These are the activations of a small neural network, seen along a few directions. Each row is one input.
Each table varies a few parts of the input and shows all the possible inputs, shuffled.
Descriptions start from the smaller parts, as in this example, which fits no table here: line(6) and (point or ring(11) or (values(3) and ring(8))).
Shared parts are said once, and a part with two or three values counts as separate values.
(in the rows, 128 means zero)

Other details of the inputs shift rows strongly along two fixed directions, in all tables alike. That doesn't count.

Table:
x1: [151  49  55 161 132 146 141 178 189 102  74  85 117 126 122]
x2: [145  62  63 162 129 154 141 173 142 101 100  61 102  78 112]
x3: [166 110 161 100 105 132 125 133 156 114 141 135 123 159 121]
x4: [119 161 129 122 117 128 146 140 131 111 130 117 128 154 144]
x5: [ 62 142 204  65 156 101 168  98 151 149 138 170 154 116  85]
x6: [197 191 151 136  98 136  98 103  67 129 159 156 115 217 197]
x7: [165  58  80 138 117 151 128 167 181  83 112  62 121  64  72]
x8: [ 46 110 167 123 178 141 123  82 107 195 102 172 158 137 151]
x9: [123 115 105 165 144 131 123 122 104 147 130 103 132  98 118]
x10: [203 249 128 146  72 112 124 111  80 112 176 156 121 203 180]
x11: [126 152 151  98 119 110 134 148 157 110 122 111 125 140 115]
x12: [ 27  82 197  60 188  92 145  66 161 180 120 167 156 121 100]
x13: [125 172 116 159 115 145 129 143 117 137 103 133 135 141 148]
x14: [166 154  92 163 103 155 104 115  81 139 145 121 120 116 139]
x15: [ 69 111 119 149 172 102 101 156 105 123 133 193 124  71 137]
x16: [158 132 131 101 103 110 117 114 120 115 161 104 114 108 107]
Description of these inputs: point or (values(3) and line(5)).
- Which other rows does x8 become when the values(3) part takes its other values? List them by row number. => x13, x14

Table:
x17: [129 156 198  69 105 120 100  73 113 146 163 154 131 172 129]
x18: [133  78 103 144 119 159  96 146 146 115 133 118 127  84 112]
x19: [ 36 106 169  88 181 121 164  93 138 171 101 187 151 145 128]
x20: [112 138 157 133 146 113 133  64  87 165 139 159 142 144 145]
x21: [103 111 101 146 146 130 142 167 143 113  99  78 114  64 107]
x22: [118 203 183  84 117 118 111  97  80 142 165 164 126 115 133]
x23: [107 134 196  71 129 135 124  98 141 128 153 171 140 150 129]
x24: [ 86  60 112 115 159 131 170 157 173 105  93 100 136 106  94]
x25: [ 28  68 171  96 207  96 160  67 108 177 130 138 156  83  85]
x26: [156 228 164 118  96 101 114  94  74 117 181 189 118 199 198]
x27: [159 136  91 180 101 157 116 144 106 123 135 128 121 131 130]
x28: [116 102 111 152 140 146 159 156 180 122  87 122 141 137 109]
x29: [155 162 102 174 112 133 109 163 116 114 112 125 116 135 133]
x30: [140 120 108 153 116 133 134 135 155 137  94 101 131 158 108]
x31: [101 119 193  75 127 100 122  85 110 159 146 154 129 161 117]
x32: [193 131  99 121  82 128 123 144 119  88 132  77 100 171 125]
x33: [ 34 108 173 107 160 105 152  68 127 186  96 151 160 141 117]
x34: [156 225 156 113 100 117  92 103  38 133 163 192 100 191 186]
x35: [210 182  92 174  65 166 102 153  88 113 158 116 125 154 164]
x36: [109  93  96 149 131 152 148 143 125 124 128  85 118  65 107]
x37: [ 68  72 184  97 185  96 133  75 114 179 141 161 146 101 101]
x38: [217 180 121 117  70 155 147 152 124  71 156  94  90 168 153]
x39: [ 28 122 154 103 196  91 144 100 135 170 116 190 149 126 140]
x40: [131 116  95 142 129 121 120 170 114  92 115  97 109 102 118]
x41: [168 149 112 145 104 156 145 166 162 111 110 111 144 161 144]
x42: [128 149 171  92 142 121 131  67 105 161 162 143 139 107 113]
x43: [114  94 117 135 140 134  93 163 161 111 105 116 128  80 110]
x44: [195 109 118 135 114 140  92 124 140 110 147 110 119 125 125]
x45: [169 140 117 119  94 135 143 132 135 110 127  66 104 143 120]
x46: [118 105 105 149 130 137 141 148 176 151  78  81 158 132 109]
x47: [178 182 199  71  83 121 118 104  84 110 190 185 107 206 163]
x48: [149 136 100 123 126 123 129 161 179 100 127 110 126  94 122]
x49: [171 123 114 129 115 105 108 169 149  88 147 134 106 139 145]
x50: [ 89 175 173  92 147 100 153 103 114 131 168 141 123 119 142]
x51: [155 126  84 177  95 152 115 136  98 117 128 129 120 129 153]
x52: [115  81 113 140 142 115 107 174 142 115 103 121 116  88 111]
x53: [163 117  96 172 136 140 130 139 144 143 110  93 151 120 127]
x54: [161 165  96 160 118 126 125 173 159 110 125 114 143 142 156]
x55: [106  96  96 130 155 104 142 165 158  94 121 105 125 103 118]
x56: [158 121  74 162 107 154 109 143  97 123 126 139 108 137 152]
x57: [ 77 108 102 168 163 131 132 172 160 149  72 103 161  78 112]
x58: [ 99  77 116 108 150 148 164 153 207 121  86 103 147  79  86]
x59: [ 94  74  96 137 142 154 136 140 157 140 111 105 141  42  86]
x60: [ 41  74 176 103 164 116 127  93  98 174 149 176 142  86 105]
x61: [109 156 164 100 115 126 123  84  38 135 192 161 119 135 137]
x62: [186 207 178 100 100 122 130  65  48 133 204 131 102 160 155]
x63: [158 118 109 111 104 139 130 136 170 122 106  80 126 118  98]
x64: [159 160  99 165 120 120 125 161 151 104 129 132 123 151 144]
x65: [139 109 101 150 117 145 151 152 164 104  89 122 131 151 142]
x66: [185 134 100 175 121 136 122 126 123 129 127 113 124 146 126]
x67: [ 56  95 154 114 196 107 142  65 107 195 114 171 149 121 122]
x68: [142 115 118 124 131 122 101 158 180  94 135 128 127 114 133]
x69: [151 147  90 173 108 130 109 160 114 105 101 121 115 130 154]
x70: [153 117  93 133 113 131 123 133 140 132  92 114 114 174 136]
- What do these inputs look like to the network? => ring(6) and (line(4) or ring(5))
- The inputs of x58 and x59 match in every part but the ring(6) part. If x24 is changed in the same way as x58 into x59, which row does it become? => x61
- The inputs of x46 and x54 match in every part but the ring(6) part. If x31 is changed in the same way as x46 into x54, which row does it become? => x49
- Which other rows does x64 become when the line(4) part takes its other values? List them by row number. => x26, x39, x54
- Which other rows does x41 become when the line(4) part takes its other values? List them by row number. => x19, x28, x65
- Which other rows agree with x42 in the ring(6) part? List them by row number. => x20, x25, x37, x44, x53, x62, x66, x67
- Which other rows does x21 become when the ring(6) part takes its other values? List them by row number. => x36, x38, x45, x50, x62

Table:
x71: [122  95  88 171 130 149 127 145 144 139  97 111 141 108 113]
x72: [ 75 122 174  95 142 122 147  79 103 165 142 148 142 134 112]
x73: [196 161 138 122  93 134 110 112 114 125 156 124 121 163 135]
x74: [209 160 125 118  70 144  92 148 119  89 157 133 100 162 148]
x75: [174  96  64 182 121 143 104 160 144 112 108 103 121 111 133]
x76: [ 74 124 151  99 147 120 156 112 141 140 119 140 139 130 120]
x77: [113 154 169  93 121 116 134 112 108 121 157 159 124 158 143]
x78: [170 166 128 131 111 114 120 139 103 101 150 142 108 167 158]
x79: [171 166 111 159 105 134 115 132 116 128 125 119 127 155 152]
x80: [165 118  68 161 124 130 138 173 161  97  94  92 113 132 133]
x81: [163  95 101 135 121 129 105 162 168 105 113 107 117 115 116]
x82: [128 178 149 111 115 125 140 112  96 127 145 156 121 166 152]
x83: [138 206 159 120 116 115 117  98  89 144 159 173 131 174 167]
x84: [187 132 103 140  91 156 125 157 160 103 112  91 125 144 128]
x85: [115 117  92 162 133 146 126 163 142 122 112 103 134  74 117]
x86: [ 97  62 112 125 148 136 140 131 149 130 109 112 132  97 104]
x87: [ 40  97 142 133 175 120 140 131 147 157 104 160 160  97 119]
x88: [200 194 119 134  88 126 115 136  79  96 171 114  96 142 154]
x89: [141 119  88 151 122 144 136 167 132 101 119  89 113  90 118]
x90: [ 93  73  98 159 152 144 126 138 145 144  98 128 144  87 115]
x91: [ 67  93 148 109 171 100 147 123 154 136 116 136 141 113 113]
x92: [ 69 119 190  82 162 102 136  61  93 168 158 167 139 128 123]
x93: [111 103 108 140 140 128 141 160 146 111 107 126 126 120 127]
x94: [ 84 148 187  88 153 111 133  90 120 155 156 145 146  93 111]
x95: [ 52 132 186  89 156 109 133  84  82 161 144 185 134 129 127]
x96: [197 186 109 157  74 152 110 140 101 112 137 124 117 173 163]
x97: [205 180 126 124  79 127 122 123 104 104 150 107 106 185 156]
x98: [ 79 117 141 125 149 129 155 113 124 152 104 128 141 124 118]
x99: [ 94 158 181  86 135 126 139  96 132 148 141 165 144 145 128]
x100: [172  99  71 159 119 128 111 175 141  92 106  98 101 123 129]
x101: [118 107 112 128 141 119 140 144 147 117 124  88 123  81 107]
x102: [105 101 110 145 154 122 150 134 146 140  89 102 136 117 115]
x103: [153 115  86 163 124 129  98 160 136 114 112 123 120 119 136]
x104: [132 173 167 110 109 128 131  82  62 149 165 160 122 168 143]
x105: [164 167 131 114  92 136 126 135 102 100 164 110 106 128 136]
x106: [ 84  91 137 125 167 115 137 101 115 154 122 141 133 106 117]
x107: [ 97  99 114 123 155 114 153 137 171 127  98 109 135 117 113]
x108: [190 133  94 142  91 155 117 175 156  85 133  82 113 100 119]
x109: [ 93  60 103 128 147 129 133 156 165 117  94 108 125  94 101]
x110: [190 114  86 148 102 135 124 146 137 105 124  83 111 144 122]
x111: [119 197 167 120 126 115 114  93  72 147 174 160 133 122 148]
x112: [220 160 131 121  83 138  94 120 107 105 170 131 106 165 151]
x113: [ 52 107 165  99 158 122 161  96 134 162 110 130 152 120 107]
x114: [119  83 111 134 139 138 133 168 191 108 100 114 136 104 109]
x115: [ 87 113 106 150 148 136 141 147 159 141  92 132 148 110 125]
x116: [143 169 145 140 116 125 111  93  84 154 153 152 134 155 144]
x117: [129  75 103 141 131 150 135 146 175 132  97  96 142 102  93]
x118: [ 75  90 167  98 156 131 134  94 137 160 130 153 150 101 106]
x119: [126 162 178  84 120 102 111  89  81 133 171 165 113 162 145]
x120: [ 62  91 151 114 165 125 144  95 109 159 124 154 139 105 114]
x121: [ 78  96 155 109 170 109 136 127 172 142 115 142 149 106 108]
x122: [133 115 116 127 139 127 135 145 182 121 105 112 136 122 117]
x123: [126  87  93 157 145 128 140 137 140 135  99  98 128 113 107]
x124: [176 118  72 169  98 148  98 179 136  97 112 115 112 126 141]
x125: [145 187 188  92 113 120 123  81 103 148 160 151 137 172 143]
x126: [147 188 152 128 116 113 106 117  91 127 163 172 127 168 168]
- The inputs of x98 and x102 match in every part but one. If x120 is changed in the same way as x98 into x102, which row does it become? => x106
- What do these inputs look like to the network? => values(2) and line(4) and (point or ring(6))
- Which other rows does x97 become when the line(4) part takes its other values? List them by row number. => x79, x102, x125
- Which other rows agree with x72 in the values(2) part and the line(4) part? List them by row number. => x76, x77, x86, x105, x109, x113

Table:
x127: [ 63 126 157 135 163 118 121 106 118 172 111 197 154 145 144]
x128: [164 142 127 107 114 119 129 169 173  76 136 128 114 148 140]
x129: [ 75 136 191  68 154 103 125 108 140 131 159 144 138  94 109]
x130: [116  77  83 176 152 127 131 129 130 153  78 118 135 130 122]
x131: [ 66 113 161 127 161 129 131  54  70 203 145 159 152 106 116]
x132: [ 41 148 174 114 178  96 128 116 113 153 142 206 149 113 148]
x133: [142  44  95 135 137 149 151 131 180 137  92  61 135  89  79]
x134: [209 141  70 172  77 156  96 164  82  82 157  91  89 108 139]
x135: [246 189 142 111  52 131 110  98  91 106 168 120 101 240 165]
x136: [203 241 146 116  71 119  78 131  36  90 210 172  82 156 187]
x137: [ 30 196 173 125 166 119 188  90 125 183 104 133 176 130 126]
x138: [150  52  84 132 126 151 139 171 183  95 104  51 116  60  74]
x139: [160  57  62 146 115 146 137 196 223  83  57  84 123 145 114]
- What do these inputs look like to the network? => point or (values(2) and ring(6))
- Which other rows does x134 become when the values(2) part takes its other values? List them by row number. => x138
